These are the activations of a small neural network, seen along a few directions. Each row is one input.
In each table, some parts of the input vary, and every possible input appears once, in random order.
Descriptions start from the smaller parts, as in this example, which fits no table here: ring(8) and (point or (values(2) and line(4)) or ring(11)).
Shared parts are said once, and a part with two or three values counts as separate values.
In the rows, zero is written as 128.

Other details of the inputs vary at random and push rows far along two fixed directions, the same in every table; ignore that.

Rows:
r1: [124 114 134 110 129 148  94 132 156 118  98]
r2: [110 122 125 113 106 130 110 123 143 104 120]
r3: [176 147 136 192 149 123 145  87  90 119 134]
r4: [100 126 126  96 173  77 153 161  99 137 137]
r5: [115 144 113 125  98 172 114 137 176 137 108]
r6: [132 129 124 108 144 134 130 129 150 118  90]
r7: [126 134  85 119 135 144 129 114 165 113 109]
r8: [ 87 128 117 108 162 102 174 169  93 130 149]
r9: [154 152 145 173 144 118 101 108  61 143 132]
r10: [127 108 130 112 121 153  90 123 166 122  87]
r11: [147 158 159 189 123 129 136 123  87 152 150]
r12: [100 121 126  92 145  75 172 154 101 111 147]
r13: [160 152 148 193 138 138 156  98  76 130 119]
r14: [121 117 106 122 129 155 100 126 163 104 127]
r15: [122 148 117 108  94 131 117 134 156 122 126]
r16: [139 104  98 122 132 130 143 121 154 119 113]
r17: [170 153 129 193 149 120 141  84  90 123 135]
r18: [142 139 100 135 140 149 132 111 153 104 114]
r19: [116 112 110 126 126 147 100 119 168 110 124]
r20: [107 124 118 125 114 176 109 134 155 114 108]
r21: [130 139 103 124 114 148 108 130 179 129 131]
r22: [134 149 120 112 115 151  95 136 171 139 102]
r23: [142  96 113 139 116 146 106 114 150 120 121]
r24: [159 146 162 194 115 136 135 115  95 153 138]
r25: [181 151 154 197 127 130 122 102 106 135 154]
r26: [103 103 129 127 116 153 119 134 147 126 111]
r27: [125 143 103 105 142 134 123 127 144 127  90]
r28: [102 129 143  98 152  81 132 179 116 153 158]
r29: [115 118 115 124 123 154 147 124 160 122  89]
r30: [ 91 115 132 130 133 128 129 147 113 132 139]
r31: [187 147 156 182  92 119 129  99  89 137 136]
r32: [116 108 129 113 103 127 115 122 143 106 116]
r33: [ 90 119 129  97 137  85 137 162  88 112 167]
r34: [177 173 138 181 125 125 144  83  71 107 122]
r35: [112  95 122 126 110 152 122 138 139 132 112]
r36: [108 132 113 125 130 149 147 128 149 122 101]
r37: [102 112 159  49 154 113 152 111 113 189 205]
r38: [135 129 131 114  83 144 115 123 183 115 107]
r39: [124  97 134 111 138 109 114 148 110 141 125]
r40: [104 115 125 100 139  74 170 145 103 116 140]
r41: [ 94 116 132  94 164  93 120 174  95 132 153]
r42: [133 113 150  78 128 181 108  57 137 159 152]
r43: [136 123 117 109 132 146 122 118 170 120  72]
r44: [151 125 128 148 113 144 114 117 170 129 129]
r45: [171 127 151 179 103 118 120  91  68 123 132]
r46: [116 139 138 114 111 100 134 146 130 126 151]
r47: [153 142 148 133 119 148 103 129 158 134 106]
r48: [ 94 133 135 116 138 111 150 181 110 145 168]
r49: [113 119 100 123 129 140 102 125 149 118 133]
r50: [ 82 130 108 108 157  97 171 163  91 141 146]
r51: [167 150 159 188 139 129  97  94  75 136 121]
r52: [165 172 127 174 122 115 143  84  70 118 122]
r53: [121 145 133 110 114 108 134 153 125 120 154]
r54: [190 136 144 196 117 126 124 101 102 147 150]
r55: [146 115 112 108 127 143 126 122 158 127  75]
r56: [109 127 145 128 125 126 144 162 130 143 147]
r57: [125 119 129 114  96 153 104 114 162  94 102]
r58: [144 129 137 118 112 150 100 131 181 137  94]
r59: [113  96 124 129 142 110 122 135 126 123 151]
r60: [149 137 161 196 128 145 124 104  73 132 134]
r61: [148 121 113 121 102 132 143 106 141 109  93]
r62: [143 148 128 114 116 161  95 138 176 128 101]
r63: [113 104 126 127 145 115 122 139 126 117 155]
r64: [131 135 114 122 124 143 116 142 171 121 143]
r65: [136 115 103 127 132 143 134 109 174 110 102]
r66: [ 83 120 118  94 131  82 132 157  91 121 163]
r67: [131 114 124 127  90 168 123 139 178 141 102]
r68: [106 123 126 119 147  87 140 164 128 140 181]
r69: [104 125 146  99 126  76 152 171 110 128 172]
r70: [109 133 121  96 172  91 150 163  99 129 134]
r71: [167 144 163 124 161 142 157  34  64 172 165]
r72: [133 144 116 124 112 133 137 104 145 101  98]
r73: [142 116 132 109 114 132 112 147 160 147 109]
r74: [ 77 117 120 116 142 110 136 164  92 141 157]
r75: [ 97 100 118 109 149  93 180 166  94 144 141]
Each input here is: values(3) and (point or (values(4) and line(6))).
Q: The inputs of r28 and r4 match in every part but the values(3) part. If r25 is changed in the same way as r28 into r4, which row does it become?
A: r3
Q: The inputs of r49 and r7 match in every part but the values(3) part. If r32 is changed in the same way as r49 into r7, which row does it become?
A: r40
Q: Which other rows does r23 become when the values(3) part takes its other values? List them by row number.
A: r16, r54
Q: Which other rows does r9 become when the values(4) part takes its other values? List them by row number.
A: r49, r66, r74
Q: A walk changes only the line(6) part. It starts at r73 and steps to r58. List the rest of the walk in order.
A: r47, r28, r62, r22
Q: Which other rows does r32 become when the values(4) part takes its other values? List them by row number.
A: r10, r26, r59

Rows:
r76: [111 111 105  90 130 140 124 124 161 112 101]
r77: [160 155 158 193 126  93 138 127  55 138 161]
r78: [114 127 137 116 166  56 176 150  55 136 177]
r79: [141 132 134 161 141 124 137 107  87 127 133]
r80: [135 128 118 131 113 169 101 120 171 115  86]
r81: [101 126 131 117 166  61 176 157  61 142 182]
r82: [169 144 140 189  99 161  94  97 128 117 100]
r83: [161 154 152 192 136  95 143 121  59 140 163]
r84: [ 48  94  92  24 134 106 144 209 199 121 128]
r85: [ 60  90  97  45 143 117 136 184 181 119 117]
r86: [169 131 159 114  89 223  69  46 195 162 121]
r87: [132 135 121 125 121 139 135 124 146 124 109]
r88: [162 138 123 167 101 182  90  97 166 111  87]
Q: What do these inputs look like to the network?
A: point or (values(2) and line(6))
Q: A walk changes only the line(6) part. It starts at r76 and steps to r79. List the rest of the walk in order.
A: r85, r80, r88, r82
Q: Which other rows does r88 become when the values(2) part takes its other values? List them by row number.
A: r83
